These are the activations of a small neural network, seen along a few directions. Each row is one input.
In each table, some parts of the input vary, and every possible input appears once, in random order.
Descriptions start from the smaller parts, as in this example, which fits no table here: one of 8 places around a ring, together with either a single point or one of 9 places around a ring or (one of 2 separate values, together with one of 6 places along a line).
Shared parts are said once, and a part with two or three values counts as separate values.

Other details of the inputs vary at random and push rows far along two fixed directions, the same in every table; ignore that.

Rows:
row 1: [  8  -2   6 -19 -14  25 -18  -6  -8  30 -13 -62 -14  46 -25   5]
row 2: [-45  34   9  43  -4 -30  13  -6  25 -34  24  35   2 -28  34 -14]
row 3: [  7   5  -5 -24  -9  13 -19 -12   1  18 -17 -51 -23  35 -37 -24]
row 4: [-44 -20  -9  21  43   2 -29 -11 -38 -28  -3   2 -70 -28 -23  17]
row 5: [-37  -6  -1  53  26  21  13 -40  -7   7  -3 -16 -39   2 -23  48]
row 6: [-50   8   9  13  32   6 -31 -26 -31 -30   4  -8 -75 -24 -16  15]
row 7: [ 31  -8 -24 -12  11   7  -2 -16  20  22  -6 -38 -19  29 -55 -24]
row 8: [ 50  -3  21 -17 -23  -9  33  19  16  13   7   5  35   8  25   4]
row 9: [ 34   7  -6 -18 -13 -13   1  20  34 -10   6  18  42   6  15 -37]
row 10: [ 46 -22   5 -42  24  14 -27  -3 -16   5  -5 -31 -46   4 -46  -6]
row 11: [ 31 -12   9 -17 -27 -14  18  40  -1   9  -3   3  40  13  32  -7]
row 12: [-34  14  11  43   3  -4  30  -7   1 -28   8  41  21 -25  49  29]
row 13: [-53 -11 -21  44  23   3  -4 -27 -26  -8 -15  -8 -42  -2 -22  25]
row 14: [ 38  -5  14 -55  -6  -8 -21  37 -11  -3  16  30  19 -32  19 -19]
row 15: [ 19 -10 -21 -24   7  25 -20 -14   4  14 -26 -38  -9  33 -43 -18]
row 16: [-62  -2 -17  41  24  28  -4 -36 -24  23  -6  -9 -20  -5 -20  39]
row 17: [ 25   1   6 -30 -25  -2  17  23   0  27   5  11  55   1  28  -5]
row 18: [ 23 -15 -11 -17   1  39 -17  -7  -6  27 -23 -48  -1  43 -29  10]
row 19: [ 28  -6  -9 -12 -19 -31   4  37  26  -4   7  14  33   4  14 -41]
row 20: [ 30   4   2 -33 -25  -7   5  21   2  18   5  21  48  -4  20 -11]
row 21: [-63  13   1  38  13  14   6 -41 -20  -1  -6 -29 -40   8  -8  29]
row 22: [-41  29  24  35 -13 -22  16  -8   2 -32  17  35   2 -26  44  16]
row 23: [ 23  10 -12 -26 -14 -18   3  22  26  14  10  21  49  -8  10 -37]
row 24: [ 33 -11 -12 -19   5  14  -1 -16  10  24 -14 -40 -21  29 -53 -11]
row 25: [ 32 -14  14 -11 -29 -10   7  45   4  11   2   5  40  15  31  -1]
row 26: [-42   5   3  45   0 -30  17   9   8 -33  10  46   5 -33  31   3]
row 27: [-17  13  17  43   3 -21  33 -13  11 -26  19  48   3 -34  30  29]
row 28: [ 50  -6  19 -49  -3  -4 -22  35  -1 -26   9  27  11 -16  24 -17]
row 29: [ 25 -11 -19 -26   3  28 -18 -14  -9  16 -26 -38  -8  36 -35  -3]
row 30: [-46  20   0  32   4 -17  17  -6   8 -14  15  55  21 -45  28   6]
Each input here is: one of 5 separate values, together with either a single point or one of 5 places along a line.
- Changing only the choice among 5 separate values turns row 4 into row 6. The same change can be made to row 11. Which row results? => row 21
- Which other rows does row 2 become when the place on the line of 5 takes its other values? List them by row number. => row 1, row 3, row 21, row 22
- Start at row 18 and move only the place on the line of 5, one step at a time. The first step leads to row 12. Which rows follow, in order? => row 29, row 15, row 9

Rows:
row 31: [ 26   6   9   4 -29 -12  37  20  27  12  10  25  65   5  36  -1]
row 32: [-63  11  14  49  19  -5   0  -9 -19 -42  12  40 -19 -40  37  31]
row 33: [ 27   6  26 -18 -27 -31   7  36  11 -21  15  26  22 -12  38 -19]
row 34: [-32  -2 -23  40  17  26  10 -47  -2  25 -18 -47 -28  34 -42  24]
row 35: [ 18  18  21   3 -41 -20  31  20  29   4  10  11  54  13  44  -5]
row 36: [ 39  -5  23 -18 -14 -11  10  34   8 -17  11  35  34 -16  40   1]
row 37: [ 27  -4   8 -24 -16 -25   2  40   2  -9  11  39  36 -22  34 -16]
row 38: [-40 -12 -24   8  29  17 -27 -24 -32   5 -17 -35 -55   7 -43   4]
row 39: [-33  -2 -18  16  28  13 -25 -35  -8  -1 -10 -38 -63  10 -55  -3]
row 40: [ 61 -26  -7 -64  -8  24 -31  23 -16  28 -21 -38   8  34 -26 -15]
row 41: [ 43  -3  -5 -34 -31  14   2   3  12  44 -23 -63  19  61 -25 -18]
row 42: [-23  -7 -22  20  36  15 -19 -36  -4   1  -8 -32 -60   6 -56   1]
row 43: [ 10  13  11  -2 -37 -14  23  25  21  10   9  16  63   9  47  -8]
row 44: [-23 -20 -25  13  36  16 -13 -30 -23   6 -17 -26 -51   2 -49  12]
row 45: [ 31   6  36 -18 -27 -16   4  34   9 -24  13  24  24  -6  46  -5]
row 46: [ 51 -15 -17 -34 -20  22   8   4  10  52 -23 -48  30  53 -33 -14]
row 47: [-27 -15  -9   0  30  32 -24 -28 -45  14 -14 -26 -46  -3 -33  35]
row 48: [-70  18  -1  51  24 -18  -1 -12   0 -37  20  44 -21 -48  20   7]
row 49: [-57  20   3  76   5  -8  40 -29  13 -14  10  27   3 -17  25  34]
row 50: [-45  -8 -37  31  18  31   0 -43 -14  34 -23 -38 -16  28 -44  23]
row 51: [ 54 -12 -27 -67  -2   9 -33  13   4  26 -17 -31   7  27 -45 -48]
row 52: [ 41   3  39 -23 -21 -12  13  31   2 -12  20  27  22 -16  45  11]
row 53: [-71  24  -7  46  25 -19  -1 -20   2 -45  16  46 -21 -48  18  -1]
row 54: [-50   8   7  57  22 -21  17 -15  -3 -41  18  42 -28 -42  22  24]
row 55: [-46   5  20  44  24  -3  17 -16 -20 -29  18  46 -19 -51  32  50]
row 56: [ 26   4   5 -21 -12 -24  -2  36  18  -9  17  42  38 -25  26 -26]
row 57: [-54  16  -8  50  32 -19  12 -26  10 -41  16  55 -18 -52  11   6]
row 58: [ 15   8   4  -1 -34 -11  28  24  20  15   6  29  67   1  39  -4]
row 59: [ 55 -18  11 -73 -15  25 -32  23 -28  33 -14 -49  -1  33 -17 -10]
row 60: [ 32   8  46 -27 -29 -14   7  33  -3 -14  19  23  21 -13  48   6]
row 61: [-34   5 -23  12  29  11 -24 -43  -6  -9 -13 -35 -62   9 -55 -12]
row 62: [ 35  -8 -16 -40 -27  21  -6   9   4  51 -24 -58  27  58 -24 -21]
row 63: [ 63  -8 -14 -55  -4   5 -21   6  16  16 -11 -39  -6  33 -43 -46]
row 64: [ 41   1  30 -15 -19 -14  10  33  13 -22  15  28  26  -9  42   0]
row 65: [-25 -13 -29  16  41  17 -18 -34  -8   7 -12 -23 -50   0 -58   2]
- Describe the family of inputs behind these rows. => one of 5 places around a ring, together with either one of 2 separate values or one of 5 places along a line
- Start at row 49 and move only the place on the ring of 5, one step at a time. The first step leads to row 41. Which rows follow, in order? => row 62, row 58, row 46
- Which other rows does row 50 become when the choice among 2 separate values takes its other values? List them by row number. => row 58
- Which other rows does row 42 become when the place on the line of 5 takes its other values? List them by row number. => row 52, row 54, row 63, row 64

Rows:
row 66: [ 20   9  42 -12 -29 -21  24  39   8 -23  17  53  59 -30  79   8]
row 67: [-43   1 -14  43   9  -1  13 -19   2   4  -5  10   1   3  -3  14]
row 68: [ 68 -30 -14 -78  -1  29 -33   6  -7  56 -20 -77 -14  51 -67 -30]
row 69: [-29  -8  -2  29   9   1   0 -12 -16  -9   1  16 -16 -16   4  28]
row 70: [ 45  -3  33 -40 -30   4   0  37   4   6   9   4  39   8  31  -4]
row 71: [-58  -5  -5  42  23  14  -5 -22 -28 -12  -4   0 -31 -12   4  43]
row 72: [ 35   0  17 -22 -16 -19  12  28  12  -4  17  10  12  -3  22 -17]
row 73: [-65   8   9  57  25   9   7 -33 -24 -26   4  -1 -46 -14   9  46]
row 74: [ 18  23  25 -18 -26 -39  10  45  16 -34  26  67  47 -44  68 -29]
row 75: [ 20  22  32 -19 -28 -39   2  45  24 -33  34  65  46 -40  64 -29]
row 76: [-33   0   3  33  13   2   1 -30 -12 -15  -5  -5 -42  -9 -10  32]
row 77: [ 10 -11 -25 -20  -5  25  -1 -17   0  36 -25 -46   0  39 -38 -12]
row 78: [ -8   9  22  17  -6  -8  10   3  -2 -15  17  36  11 -28  28  20]
row 79: [ 11  -2  16   4 -10 -31  16  29   6 -16  24  45  36 -36  46  -3]
row 80: [ 67 -28 -22 -83  -3  26 -26   7 -14  55 -28 -73 -12  52 -66 -28]
row 81: [-49  -8 -29  44  48  15 -15 -36 -18 -15 -11  -5 -50 -14 -41  19]
row 82: [-53   3 -18  27  27  -4 -19 -15 -17 -22   0  10 -38 -23 -13   4]
row 83: [-39   3 -19  41   8   3  12 -17  -2   4  -1   3   1   0   2  11]
row 84: [-23   5   7  20   5   1  11 -11 -14 -12   1  26  -7 -22  11  25]
row 85: [-65   6 -21  60  27  12   7 -53  -5   1 -11 -29 -46  15 -36  24]
row 86: [ 29   3   2 -15 -25  -2  14  14  22  16  -5 -23  22  30  -2 -18]
row 87: [ 67  -2  16 -39 -18 -17   0  34  26 -10   5   9  24   8  14 -33]
row 88: [-72   7 -32  55  31  17   6 -56 -11   8 -17 -17 -37   2 -29  28]
row 89: [ 15   6   4  -5   7  -4  -5   7  12 -13  12  21   8 -13   1  -8]
row 90: [ 32 -15 -24 -35  15  20 -20 -11  -6  13 -16 -32 -14  22 -44 -16]
row 91: [ 47   4  20 -45 -26 -24 -10  38  17 -14   7   9  16   3  20 -43]
row 92: [ 59 -13 -21 -57 -15  35 -22   3   7  64 -34 -85   7  68 -67 -30]
row 93: [ -7  14  -2  14 -10  -5  11  -2  20   9   6   7  22   2  12   1]
- Describe the family of inputs behind these rows. => one of 4 places along a line, together with either one of 2 separate values or one of 5 places along a line
- Changing only the place on the line of 4 turns row 88 into row 67. The same change can be made to row 90. Which row results? => row 81
- Which other rows does row 76 become when the place on the line of 5 takes its other values? List them by row number. => row 72, row 73, row 87, row 91
